Each row has a name. Each question is about the rows just above it.

[ 79 105 145 152 124 152 113 156 191 171 117  95 103 119 115  96  94 134
 177 191 148 104 102 127 150 134 103  84 107 139 137 119 114 142 190 181
 131  84  64  96 137 130 116 117 143 176 162 125 100 120 143 154 113  66
  73 125 154 162 137 137 153 167] -> tapok
[178 134 119 126 138 133 101  84 105 143 151 124 100 117 160 193 165 120
  93 104 120 112  93  95 130 187 188 151 106 105 125 153 129 101  87 114
 137 137 127 121 145 190 177 128  75  69 105 133 125 120 118 146 175 155
 126 101 122 145 149 117  74  76] -> ludi
[ 79 105 145 152 124  98 113 156 191 170 117  95 103 119 115  96  94 134
 177 190 148 104 102 127 150 134 103  84 107 139 137 119 114 142 190 181
 131  84  64 103 137 130 116 117 143 176 162 125 100 120 143 154 113  66
  73 125 154 162 137 137 153 167] -> tok
[127 180 186 150 119 123 135 138 110  81  96 130 152 137 102 106 142 184
 178 126  97  94 117 116 105  93 120 168 197 161 119 101 121 144 138 110
  91 107 136 144 131 118 153 173 188 145  93  66  90 131 134 127 115 140
 166 169 136 104 106 139 158 128] -> mak
[144 145 119  97 125 173 194 153 109  93 107 121 113  89 107 141 191 179
 131 101 111 131 148 123  94  93 120 145 137 122 118 162 191 165 114  71
  75 115 139 128 117 126 153 172 150 116 101 128 152 144  97  63  87 135
 160 152 133 141 162 162 128  77] -> mib
After [137 122 118 162], its row goes on with -> [191 165 114  71  75 115 139 128 117 126 153 172 150 116 101 128 152 144
  97  63  87 135 160 152 133 141 162 162 128  77]
After [153 172], its row goes on with -> [150 116 101 128 152 144  97  63  87 135 160 152 133 141 162 162 128  77]
After [ 94  93 120 145], its row goes on with -> [137 122 118 162 191 165 114  71  75 115 139 128 117 126 153 172 150 116
 101 128 152 144  97  63  87 135 160 152 133 141 162 162 128  77]
The rest of the row after [170 117  95 103 119]: -> [115  96  94 134 177 190 148 104 102 127 150 134 103  84 107 139 137 119
 114 142 190 181 131  84  64 103 137 130 116 117 143 176 162 125 100 120
 143 154 113  66  73 125 154 162 137 137 153 167]
The rest of the row after [191 148]: -> [104 102 127 150 134 103  84 107 139 137 119 114 142 190 181 131  84  64
  96 137 130 116 117 143 176 162 125 100 120 143 154 113  66  73 125 154
 162 137 137 153 167]

[100  91 132 130 171 153 115  86 133 137 101 112 139 175  99 182  87 118
 136 118 108 157 154 116 156  99 152 147  81 126 129 132 143 139 137 132
 119 135 170 132  85 167 147 144 139  68 153 147] -> gubal
[149 157 117 121  78  97 131 161 114 110 148 135 113  75 151  68 162 131
 116 130 141  91  96 134  92 148  99 103 169 129 133 133 146 140 140 134
 124 134 166 130  91 162 147 146 138  77 153 144] -> faz
[129 128 134 131 135 132 134 128 129 135 127 133 130 135 128 134 125 129
 130 133 126 136 130 125 136 131 131 131 127 134 135 132 137 132 136 134
 132 132 137 129 127 134 135 136 131 126 137 132] -> gem
[149 157 118 122  78  98 131 161 112 110 147 134 115  75 151  68 161 130
 118 130 140  92  96 134  92 147 100 103 169 124 119 116 105 107 111 118
 126 116  80 121 166  84 103 104 110 181  95 104] -> miku
[145 152 118 122  84 101 128 155 113 110 144 131 116  81 147  76 156 129
 119 128 138  95 100 133  95 143 104 106 163 123 118 117 106 109 111 118
 125 117  85 121 160  89 105 106 111 173  98 106] -> mos
[155 165 120 125  75  98 133 168 113 110 153 136 117  72 158  65 170 134
 121 133 146  90  96 139  90 152 101 104 178 127 121 118 104 108 111 120
 129 119  76 124 175  82 103 104 111 191  94 105] -> gel
[149 157 117 121  78  97 131 161 114 110 148 135 113  75 151  68 162 131
 116 130 141  91  97 131  95 145 103 103 169 123 119 117 104 109 111 117
 128 116  76 124 174  82 102 104 110 181  95 103] -> Nis
[137 138 134 131 126 126 140 141 130 136 134 141 126 124 136 121 136 133
 127 138 131 115 123 136 132 141 125 126 140 136 129 132 136 131 137 135
 138 126 128 128 138 125 132 135 130 142 133 127] -> rogig
[146 154 119 123  83 100 131 157 112 111 144 133 115  80 148  74 157 129
 119 130 137  95  98 131  95 145 103 105 165 125 121 117 108 108 113 120
 126 117  85 121 162  88 106 107 111 175  99 106] -> Sodag
[149 157 118 122  78  98 131 161 112 110 147 134 115  75 151  68 161 130
 118 130 140  92  96 134  92 147 100 103 169 124 119 116 105 107 111 118
 126 116  76 122 171  81 101 103 110 188  93 103] -> puvi
[137 138 134 131 126 126 140 141 130 136 134 141 126 124 136 121 136 133
 127 138 131 131 123 129 132 141 125 126 140 136 138 132 136 131 137 135
 138 131 128 128 138 125 132 135 130 142 133 127] -> dotat
[157 167 118 123  71  95 135 172 114 109 156 139 115  67 160  59 173 135
 118 133 148  87  94 140  87 155  97 102 181 126 120 118 102 107 110 119
 130 115  76 122 177  77 100 102 110 196  91 102] -> zifop
Go on from [130 135 128 134] to the end of its row. -> [125 129 130 133 126 136 130 125 136 131 131 131 127 134 135 132 137 132
 136 134 132 132 137 129 127 134 135 136 131 126 137 132]
After [106 107], its row goes on with -> [111 175  99 106]
The rest of the row after [ 76 124 175  82]: -> [103 104 111 191  94 105]
After [127 121], its row goes on with -> [118 104 108 111 120 129 119  76 124 175  82 103 104 111 191  94 105]
Go on from [ 98 131  95 145 103] to the end of its row. -> [105 165 125 121 117 108 108 113 120 126 117  85 121 162  88 106 107 111
 175  99 106]
[146 154 119 123  83 100 131 157 112 111 144 133 115  80 148  74 157 129
 119 130 137  95  98 131  95 145 103 105 165 125 121 117 108 108 113 120
 126 117  85 121 162  88 106 107 111 175  99 106] is in which row? -> Sodag

[131 144 167 118  79 113 190 114 109 132 119 102 101 128 123 127 131 124
  95 191  84 112 143  81 161 109 159 151 177 137 114 111  95 115 126 112
 125 128 180 151 121 123  96 117 164 142 142]  lovos
[101 121 109  97 136 130 121 211  96 154 128  78 102 128 123 151 132 124
  95 191 113 147 140 135 133 102  95  91 183 106 100 156  95 128 116 164
 111 113 173 143 152 136 101 131 119 143 109]  vibo
[134 112 120 141  91 126 113 144  99  73  75 188 182 135 109 151 108 118
 136 105 121 164 147  92 124 142  85 128 156  70 168 119 111 143  99 124
 116 143 102 183 153 136 204 102 102 174 138]  karu
Go on from [135 109 151 108 118] to the end of its row. -> [136 105 121 164 147  92 124 142  85 128 156  70 168 119 111 143  99 124
 116 143 102 183 153 136 204 102 102 174 138]
After [183 106 100], its row goes on with -> [156  95 128 116 164 111 113 173 143 152 136 101 131 119 143 109]
The rest of the row after [136 130 121 211  96]: -> [154 128  78 102 128 123 151 132 124  95 191 113 147 140 135 133 102  95
  91 183 106 100 156  95 128 116 164 111 113 173 143 152 136 101 131 119
 143 109]
The rest of the row after [152 136]: -> [101 131 119 143 109]
The rest of the row after [102 183]: -> [153 136 204 102 102 174 138]
The rest of the row after [101 128 123]: -> [127 131 124  95 191  84 112 143  81 161 109 159 151 177 137 114 111  95
 115 126 112 125 128 180 151 121 123  96 117 164 142 142]
Go on from [131 124  95 191] to the end of its row. -> [ 84 112 143  81 161 109 159 151 177 137 114 111  95 115 126 112 125 128
 180 151 121 123  96 117 164 142 142]

[ 75  96 123 151 170 176] -> Kemon
[128 168 197 204 191 158] -> Dumud
[120 176 193 192 173 140] -> vor
[205 191 197 203 191 159] -> Gagi
[150 169 175 167 146 124] -> lig
[193 173 196 204  80  70] -> Zepe
[109  81  70  76 190 158] -> gisok
[ 56  73 197 203 191 158] -> Sot
[142 176 193 192 172 140] -> lodef
After [ 75  96 123 151 170], its row goes on with -> [176]
Whose row is [150 169 175 167 146 124]? -> lig
After [204  80], its row goes on with -> [70]
After [197 204], its row goes on with -> [191 158]
After [109  81], its row goes on with -> [ 70  76 190 158]
After [ 73 197], its row goes on with -> [203 191 158]
The rest of the row after [168 197 204 191]: -> [158]

